These are the activations of a small neural network, seen along a few directions. Each row is one input.
Each table varies a few parts of the input and shows all the possible inputs, shuffled.
Descriptions start from the smaller parts, as in this example, which fits no table here: one of 8 places around a ring, together with either a single point or one of 9 places along a line or (one of 3 separate values, together with one of 6 places along a line).
Shared parts are said once, and a part with two or three values counts as separate values.
In the rows, zero is written as 128.

Table:
r1: [104 121 140 142 139 161 130 145 148 134 133 137 101 123 151 124 133 127
 153]
r2: [113 102 129 128 128 146 122 135 140 138 124 123 110 129 124 135 124 140
 137]
r3: [136 177 121 128 100  39 148  87 125  95  95 184 132  98 132 121 109 125
  80]
r4: [127 134 126 132 128 167 102 140 137 148 129 121 124 142  89  96 131 114
 127]
r5: [105 127 127 129 128 163 119 153 139 140 148 118 113 126 115 111 137 123
 134]
r6: [124  97 132 126 121 129 134 125 134 128 122 111 127 136 125 145 123 143
 134]
r7: [114 117 128 119 121 108 126 131 124 123 141  88 159 148 128 139 129 125
 125]
r8: [136 172 118 119 114  73 148 104 128 110  95 210  95  65 116 104 121 129
  93]
r9: [125 101 139 131 133 129 140 123 135 118 131 118 129 127 150 150 134 141
 149]
r10: [170 145 101 113 137 152 128 130 103 121 155  92 161 128 113 127 132 114
 117]
r11: [103 116 133 138 127 161 123 146 148 146 125 130 100 132 127 118 122 129
 138]
r12: [159 155 103 115 134 131 123 131 104 121 149  82 181 145 126 129 125 104
 112]
r13: [114 107 136 132 140 146 128 133 140 127 134 130 112 121 149 140 135 138
 152]
r14: [113 110 143 133 131 107 136 122 133 120 128 107 150 143 164 154 124 130
 142]
r15: [112 106 135 128 121 106 131 123 133 130 118 100 148 154 138 148 114 132
 128]
r16: [123 186 121 128 112  92 150 117 134 116  93 218  88  69 121  83 121 121
  93]
r17: [121 112 155 145 134  94 137 119 120 132 118 131 139 158 179 163 123 136
 144]
r18: [147 166 101 127 142 184 119 150 116 141 156 111 137 122 112 103 133 101
 123]
r19: [112 124 152 151 140 148 131 143 135 145 124 161  91 139 167 132 130 134
 158]
r20: [122 110 148 142 142 132 129 130 126 139 124 154 101 136 164 148 133 145
 156]
r21: [114 112 123 119 130 148 118 142 130 131 148 112 123 124 113 127 139 134
 133]
r22: [150 169 120 123 106  56 155  91 126  99  97 194 110  76 117 115 118 139
  88]
r23: [126 106 126 117 123 131 129 132 125 122 146  99 139 131 115 136 137 136
 130]
r24: [133 103 150 142 134 115 141 121 121 131 122 141 117 141 165 159 132 147
 152]
r25: [137 119 124 122 130 152 100 131 127 138 128 114 133 140  86 113 133 124
 126]
r26: [149 115 126 118 123 135 111 120 124 129 125 101 148 148  88 121 133 128
 122]
r27: [137 125 127 121 122 113 108 120 124 130 120  90 169 166 102 123 125 118
 117]
r28: [157 150  98 116 144 169 118 141 106 130 156 105 146 120 110 119 133 110
 122]
- Describe the family of inputs behind these rows. => one of 4 places along a line, together with either a single point or one of 6 places along a line
- Start at r19 and move only the place on the line of 4, one step at a time. The first step leads to r20. Which rows follow, in order? => r24, r17

Table:
r29: [141 126 120 124 138 155 114 140 116 136 150  83 159 154 122 132 133 115
 134]
r30: [143 166 114 122 118  93 139 112 120 112 118 150 138 106 122 115 120 118
  98]
r31: [ 85  60 163 149 143 179 118 154 154 155 137 101 101 165 160 155 136 148
 186]
r32: [ 98 127 156 147 117  88 151 114 151 126  87 217  62  94 159 126 121 152
 133]
r33: [ 95 108 160 144 116  74 149 110 148 122  92 180  92 118 168 147 118 154
 137]
r34: [127 160 132 137 125 100 151 117 131 118 108 205  84  82 149 116 126 135
 119]
r35: [ 91  68 167 147 135 133 125 136 146 143 124 115 113 165 169 163 132 151
 173]
r36: [150 140 117 121 126 112 130 117 114 119 130 108 159 135 124 134 123 120
 114]
r37: [114  90 137 137 152 195 117 159 132 149 159  87 124 156 150 146 140 131
 172]
r38: [143 124  99 110 137 205  93 157 120 146 166  56 159 150  68 104 138 106
 125]
r39: [133 115 116 126 147 202 106 159 124 149 162  71 145 156 115 125 137 113
 148]
r40: [124 141 135 133 123  86 150 114 127 114 114 167 115 106 158 138 123 136
 122]
r41: [161 150  99 104 116 117 117 116 111 115 135  92 173 130  76 112 125 112
  91]
r42: [144 184 111 125 120 107 139 116 124 116 111 190 106  81 114  94 123 117
  96]
r43: [151 135 102 108 128 159 101 139 113 133 154  68 172 149  74 110 134 107
 111]
r44: [121 100 141 135 143 148 125 140 124 136 146 100 136 154 158 154 136 133
 158]
r45: [154 175  96 105 108  98 126 111 117 109 122 133 152 101  74  93 122 109
  76]
r46: [154 192  94 109 111 111 126 115 122 114 114 172 121  76  67  73 125 109
  75]
r47: [131 115 138 132 132 105 141 118 122 120 126 125 137 135 161 156 126 138
 138]
r48: [100  82 163 144 124  91 140 114 144 127 104 140 113 146 171 166 122 156
 153]
- Describe the family of inputs behind these rows. => one of 4 places along a line, together with one of 5 places along a line
- The inputs of r46 and r41 match in every part but the place on the line of 5. If r34 is changed in the same way as r46 into r41, which row does it become? => r47
- Start at r31 and move only the place on the line of 4, one step at a time. The first step leads to r37. Which rows follow, in order? => r39, r38
- Change only the place on the line of 5 in r31. List by row number the other rows that result. => r32, r33, r35, r48
